These are the activations of a small neural network, seen along a few directions. Each row is one input.
Each table varies a few parts of the input and shows all the possible inputs, shuffled.
Descriptions start from the smaller parts, as in this example, which fits no table here: one of 4 places along a line, together with either a single point or one of 9 places around a ring or (one of 2 separate values, together with one of 5 places around a ring).
Shared parts are said once, and a part with two or three values counts as separate values.

Other details of the inputs vary at random and push rows far along two fixed directions, the same in every table; ignore that.
These rows show it; all are for the same input, with only those details redrawn:
[ -1  13  12   8   3   9   9  -4 -10  12   4  12  14   0  -3  -2]
[-24  11 -39   6  -4 -15 -26  -7   8   6 -19  20   5  17  39  10]
[-24  13 -40   7  -6 -16 -25  -4   7   4 -16  19   3  15  40   8]
[-24  11 -38   7  -5 -15 -25  -6   7   6 -18  19   5  16  38   9]

Rows:
x1: [  2   9  15   5   5   5   6  -6 -13   7   6  10  15   1   0  -5]
x2: [ 13 -21  12 -12  -1   7   5   0  13  -3  -6  -9  -6  -9 -17  -7]
x3: [ 11 -10  15  -2  -7  -2  16   3  12   3  -4  -5   4  -3 -11   3]
x4: [ 12 -17  11 -12   0   5  11   5  14   3 -10  -7  -2 -10 -15  -7]
x5: [  3   3   9   9  21  14  -5  -8 -20  -6  14  -4   5   8 -10   5]
x6: [  2  -2  15   0   3   0   6  -4  -4  -1  13 -13   2  11  -7  -1]
x7: [ -6  70 -31  37 -68 -21  46  95 -21 -54  89 -15 -74 -66  43 -50]
x8: [  9   5   8 -11  -2  10   3  -3  -4  10  -8  11   6 -19 -13  -3]
x9: [  7 -15  13  -5  -2  -1  10  -1  11  -7   3 -14  -2   1 -17   0]
x10: [ 5  4 17  5 -2 -2 13 -1 -4  8  7 -5  6  7 -2  2]
x11: [  9   0  10 -15   5   4   0  -6  -7   1  -5   5   5 -11 -14 -10]
x12: [  8  -6  13   1  -8   1  18   7  15   8  -6  -4   2  -3 -15   7]
x13: [-15 -14 -37  -7  -8 -27 -19  -2  30  -6 -25  -3  -6  18  24  13]
x14: [  0  -5  14   2   9   3   6  -2  -9  -2  14 -17  -1  14  -9   7]
x15: [  9  -3  12 -16   4   6  -6 -10  -7  -5   0   2   0 -11 -15 -11]
x16: [ 12   2  11 -13  -1   6   2  -4  -8   3  -4  10   4 -18  -9  -8]
x17: [ 10 -23  10  -9   4   8   4   3   8  -4  -3 -14 -11  -8 -17  -1]
x18: [ -1   7  15   1  10   4   5  -6 -11   4   8   5  15   5  -4  -8]
x19: [ 17 -15  12 -10  -7   6  11   7  14   6 -12  -1  -1 -15 -10  -4]
x20: [  9 -20   6   4   7   4   6   0   3  -8   4 -20  -8   1 -23  11]
x21: [  5 -18  12  -3   3   0  10   1   7  -7   5 -17  -5   3 -18   7]
x22: [  2   1  16   1   4  -2  12  -2  -3   7   7 -10   7  12  -7   0]
x23: [-12  -6 -44  -7   5 -10 -42 -11   1 -15 -21   1 -15   4  19  12]
x24: [  5  -5   8   9  13   7   3  -2 -12  -3  15 -19  -4  14 -13  11]
x25: [  7  -5  11 -13  10   8  -6  -9 -12  -6   0  -2  -2  -9 -17  -3]
x26: [ -1  13  12   8   3   9   9  -4 -10  12   4  12  14   0  -3  -2]
x27: [ -2   3  14   3  16   8  -1  -6 -17  -4  14  -2   6   8  -6   0]
x28: [ 14 -13  10  -7  -7  10  12  10  17  12 -16   0   0 -14 -16   0]
x29: [ 13 -23   5  -2   7  11   0   3   5  -6  -3 -17 -14 -11 -22   3]
x30: [-23   5 -36   0   0 -19 -35  -9   4 -11  -6   9  -2  20  36   2]
- Changing only one part turns x24 into x29. The same change can be made to x14. Which row results? => x17
- What is each input in this table made of? => one of 5 places around a ring, together with one of 6 places along a line
- A walk changes only the place on the line of 6. It starts at x23 and steps to x25. List the rest of the walk in order. => x15, x11, x16, x8
- Which other rows does x19 become when the place on the ring of 5 takes its other values? List them by row number. => x1, x3, x10, x16

Rows:
x31: [-3  3  3  1 -5 -2  2 -3  7 11 -7  7  6  7  7  4]
x32: [-2  1  0  0 -5 -1  4 -3  7 11 -6  7  9  8  8  3]
x33: [ 11 -27  -3  -6  -1  -5  -3   1  22  -7 -11 -15  -9   0  -7   5]
x34: [-2  3 -1  1  7 -3 -8 -7 -6  0  3 -6  2 15  2  8]
x35: [ -1  -3  -6  -6   3   4 -10  -7   0   0  -8  10   4  -4  -3  -1]
x36: [-13  45 -41  23 -51 -19  20  63  -3 -38  49   1 -47 -44  42 -32]
x37: [-2  6 -3  2 -4 -3  3 -3  7 10 -9  6  9  4  1  7]
x38: [-1 -1 -1 -9  6  0 -9 -6  0 -1 -9  7  7 -3  3 -6]
x39: [-5  4  0  4 -5 -1  2 -2  9 10 -8  8  8  4  2  6]
x40: [ 10 -28  -3  -6  -2  -5  -2  -1  22  -8 -10 -15  -9  -1  -7   7]
x41: [-5  1  2 -1 -2 -6  6 -3  7  8 -6  9 11  7  8  1]
x42: [ -3   1  -2   7  -1   2   2   3   7  13 -10   6   9   4   5   5]
x43: [  4 -22  -5 -13  -3  -5   0   4  16  -3 -14 -18 -13   3 -12   8]
x44: [ 1  5  0  0 -4 -4  3 -3  5 12 -8  5  7  7  6  5]
x45: [-5 -1 -1  2  7  0 -7 -8 -4  0  5 -3  3 15  4  6]
x46: [  1  -1  -1 -10   1   4 -13  -8  -1   1  -9   7   1  -3   1  -1]
x47: [  2  -6  -7  -4   6   6 -10  -4  -2   3  -9   9   0  -6  -1   2]
x48: [-5  0  2  2  5  0 -9 -8 -4  0  4 -4  1 15  3  7]
x49: [-10  45 -34  18 -46 -26  22  59  -7 -37  47   0 -45 -42  42 -32]
x50: [  2   0  -4 -10   3  -1 -10 -10  -5   2 -10   4   3  -4   0  -2]
x51: [ -1  -2  -3  -7   5   2 -11  -8  -1   2 -10   5   4  -3   1  -7]
x52: [-6 -1  1  3 10 -5 -6 -5 -4 -3  3 -2  6 16  4  2]
x53: [-4  0  0  4  8  0 -8 -5 -4  0  2 -4  3 17  4  3]
x54: [-5 -2 -4  9 13  4 -5 -3 -5  0 -1 -4  2 12  3  9]
x55: [-6  0 -4  8  9  1 -5 -7 -3 -2  1 -3  4 14  0  5]
x56: [-7  0 -2  6  6  1 -6 -9 -3 -2  2 -2  2 12 -1  9]
x57: [-5 -1 -1  4  9 -2 -7 -7 -5  1  3 -5  4 15  3  1]
x58: [  2  -5  -6  -2   7   6 -10  -3  -2   4 -12   9   0  -5  -1  -1]
x59: [  0   3  -3   5  -2  -1   2   1   4  13 -10   5   8   3   3   9]
x60: [-5  2  4  0 -3 -7  4 -3  7  8 -7  9  8  7  7  3]
x61: [  4  -3  -7  -5   5   3 -10  -5  -5   3 -11   7  -1  -6  -2   4]
x62: [-7 -1 -4  6  7  1 -4 -9 -3 -3  3 -2  4 13  0  7]
x63: [-6 -2 -2  8 10  3 -6 -6 -5  0  1 -3 -1 10  2 12]
x64: [-3  1 -2  2  8 -5 -8 -9 -7  2  4 -7  3 13  2  6]
x65: [ 35   9  86   6   4  37  69   9 -27  17  40  -8  19 -28 -61 -25]
x66: [-10  45 -36  22 -49 -19  20  63  -4 -36  47   0 -47 -40  46 -36]
x67: [-7 -1  2  1  7 -5 -8 -7 -4 -3  5 -1  4 14  3  6]
x68: [ -9  46 -36  20 -48 -24  21  58  -9 -35  47  -2 -48 -44  42 -34]
x69: [  1  -5  -5  -3   4   6 -11  -5  -3   3 -11   8  -2  -6  -2   3]
x70: [ -2  -3  -1 -11   5   0  -9  -8  -1  -2  -7   7   7  -3   3  -3]
x71: [-6 -3 -2  3  7 -2 -7 -9 -5  1  6 -4  4 15  3  4]
x72: [-6 -4 -4  8 11  4 -4 -5 -6 -1  2 -3  2 11  3 11]
x73: [-4  2  2  1 -1 -6  5 -1  7  8 -9  9 11  8  8 -1]
x74: [-6 -1  1  3  6 -3 -9 -9 -5  1  5 -4  2 13  3  5]
x75: [-4  1  0  0  8 -7 -7 -7 -6 -2  4 -4  5 14  2  6]
x76: [-3  2  0  3 -3 -3  4 -3  6 12 -9  6  9  7  7 -2]
x77: [  0  -1  -6  -5   5   4 -10  -6   1   1 -10   9   3  -4  -3  -3]
x78: [ -3  -2   0 -10   3   0 -10  -8  -1  -1  -8   7   4  -3   1  -2]
x79: [-4  4 -2  5 -3 -1  3 -1  9 10 -9  8 10  6  3  2]
x80: [-3  0 -4  6 11  1 -6 -5 -7  0  0 -5  0 10  1 13]
x81: [  2 -23  -3 -13  -2  -4  -1   3  19  -4 -13 -17 -14   3 -11   7]
x82: [-5  2  2  2 -4 -4  3 -5  6 11 -8  7  6  6  6  2]
x83: [  4 -23  -4 -11   2  -4  -1   4  23  -2 -11 -17 -12   3 -10   4]
x84: [-4  2 -5  5  7 -2 -6 -9 -5 -2  1 -4  3 12 -2  9]
x85: [ 51  15  95  -4   8  47  67  13 -42   3  50 -12   9 -48 -77 -32]
x86: [-4  1 -1  6 -3  1  1  1  6 13 -9  7  7  3  4  9]
x87: [  3 -24  -4 -11   1  -4   0   2  22  -3 -10 -17 -12   2 -10   6]
x88: [  1   0  -2 -12   4  -3  -9  -8  -3  -1  -9   5   6  -3   1  -1]
x89: [ -2  -2  -2  -8   2   2 -12 -10  -2   1  -9   5   2  -4   0  -3]
x90: [  9 -27  -2  -8  -5  -5  -3   0  19  -8 -12 -15 -10   0  -8   9]
x91: [  2  -2  -3 -10   3   5 -11  -7  -1   1  -7   8   3  -3   2  -2]
x92: [ -1  -2  -5  -6   2   3 -11  -8   0   1  -9   9   1  -5  -4   1]
x93: [ 47  13  91   0  10  46  66  12 -40   4  47 -10  11 -48 -82 -30]
x94: [ -2  -4  -3  -9   3   2 -10  -9  -2   1  -8   6   4  -4   1  -4]
x95: [-7 -3  0  1  8 -4 -6 -7 -4 -3  6 -1  7 15  4  4]
x96: [  3  -1  -2  -8   4   5 -12  -6   0   1 -10   7   3  -2   2  -4]
x97: [-3  0 -2  6 -3  2  2  2  7 13 -8  6  9  3  5  7]
x98: [ 10 -26  -3  -9  -6  -6  -2   1  16  -8 -13 -16 -10   1  -9  10]
- What is each input in this table made of? => one of 4 places along a line, together with either one of 2 separate values or (one of 3 separate values, together with one of 5 places along a line)
- Changing only the place on the line of 4 turns x79 into x39. The same change can be made to x52. Which row results? => x67
- Changing only the place on the line of 4 turns x78 into x38. The same change can be made to x81. Which row results? => x83
- Which other rows does x97 become when the place on the line of 5 takes its other values? List them by row number. => x32, x36, x41, x65
- Which other rows does x62 become when the choice among 3 separate values takes its other values? List them by row number. => x35, x36
- Which other rows does x47 become when the place on the line of 4 takes its other values? List them by row number. => x58, x61, x69
- Which other rows does x52 become when the place on the line of 5 takes its other values? List them by row number. => x53, x54, x55, x57

Rows:
x99: [ 12  32  29  17 -13  13  38  20 -25   1  34   2  -2 -26 -18  -7]
x100: [-14 -22 -37 -17 -12 -31 -25   0  30 -14 -18 -19 -21  20  20  13]
x101: [-12 -32 -51  -5  -3 -13 -32   5  32 -14 -27 -15 -31  10  15  21]
x102: [ 11  27  23   9   0  11  24  14 -36 -12  38  -3  -7 -25 -20 -14]
x103: [-10 -32 -52  -7  -3 -13 -38  -1  27 -22 -26 -11 -30   2  16  15]
x104: [  8  23  36  23 -10  15  45  27 -16  -5  45   1   2 -20 -12 -23]
x105: [ 16  30  32  19 -13  16  42  21 -23   2  39   0   1 -24 -19 -14]
x106: [ 23  -6  23 -14 -17  -4  31  20   6 -11  13 -15 -15 -28 -18 -20]
x107: [  7  18  30  14   4  14  29  19 -27 -18  47  -4  -1 -20 -14 -27]
x108: [-23   6 -39   5   3 -19 -34  -8   1  -9  -9   9  -3  19  36   5]
x109: [-20  15 -42   1 -10 -17 -25  -5   7   9 -20  22   3   8  39   5]
x110: [-26   7 -37  -1   0 -13 -32  -5   8  -6 -13  20   3  15  42  -5]
x111: [-20   9 -42   8  -3 -17 -27  -5   1   0  -9   2  -6  24  38  16]
x112: [ -3 -50  30 -21  66  16 -41 -98  10  71 -86  11  77  88 -33  71]
x113: [-23  11 -36  -1  -3 -14 -34  -7   6  -2 -16  18  -1  13  40  -3]
x114: [ 22   1  28  -5 -21  -3  42  31   6 -16  26 -24 -19 -27 -26 -20]
x115: [-27   1 -36  11   3 -18 -25  -1   9  -4  -4   4  -2  28  43  10]
x116: [ 32 -37  91 -19  69  46   9 -80 -19  61 -36   3  81  46 -85  32]
x117: [ 11  27  35  22 -13  14  42  24 -19  -1  41   0   0 -22 -15 -20]
x118: [  9  21  33  19  -3  13  34  21 -26  -6  45 -13  -7 -14 -13 -18]
x119: [ 30 -33  93 -25  64  50   7 -79 -14  67 -43  13  84  41 -81  25]
x120: [-22  17 -42   0 -10 -18 -25  -6   4   8 -22  23   1   4  36  11]
x121: [  6  23  32  12  -8  17  39  22 -18  -2  36   9   5 -27 -10 -32]
x122: [-24  11 -37   4 -10 -18 -24  -5  11   7 -20  22   3  11  41   0]
x123: [ -2 -27 -44  -8 -10 -12 -23  12  32  -8 -33  -3 -23  -8  20   9]
x124: [ 25 -17  15  -6  -7  18  14  24   1 -18  14 -16 -25 -38 -26 -14]
x125: [ -7 -19 -35 -25 -14 -29 -31  -4  27 -16 -23  -5 -19   5  28   4]
x126: [-13 -21 -41 -20 -12 -32 -32  -6  25 -24 -17 -14 -21  10  23   8]
x127: [ 22 -12  15   5 -10  13  31  32  11 -12  12 -22 -24 -33 -30  -8]
x128: [ 11  31  26   3  -4  16  23  14 -32  -5  31   6  -3 -31 -18 -20]
- Changing only one part turns x104 into x115. The same change can be made to x117. Which row results? => x118
- What is each input in this table made of? => one of 5 places around a ring, together with either one of 2 separate values or one of 4 places along a line
- Which other rows does x113 become when the place on the line of 4 takes its other values? List them by row number. => x110, x119, x128
- Which other rows does x127 become when the choice among 2 separate values takes its other values? List them by row number. => x114
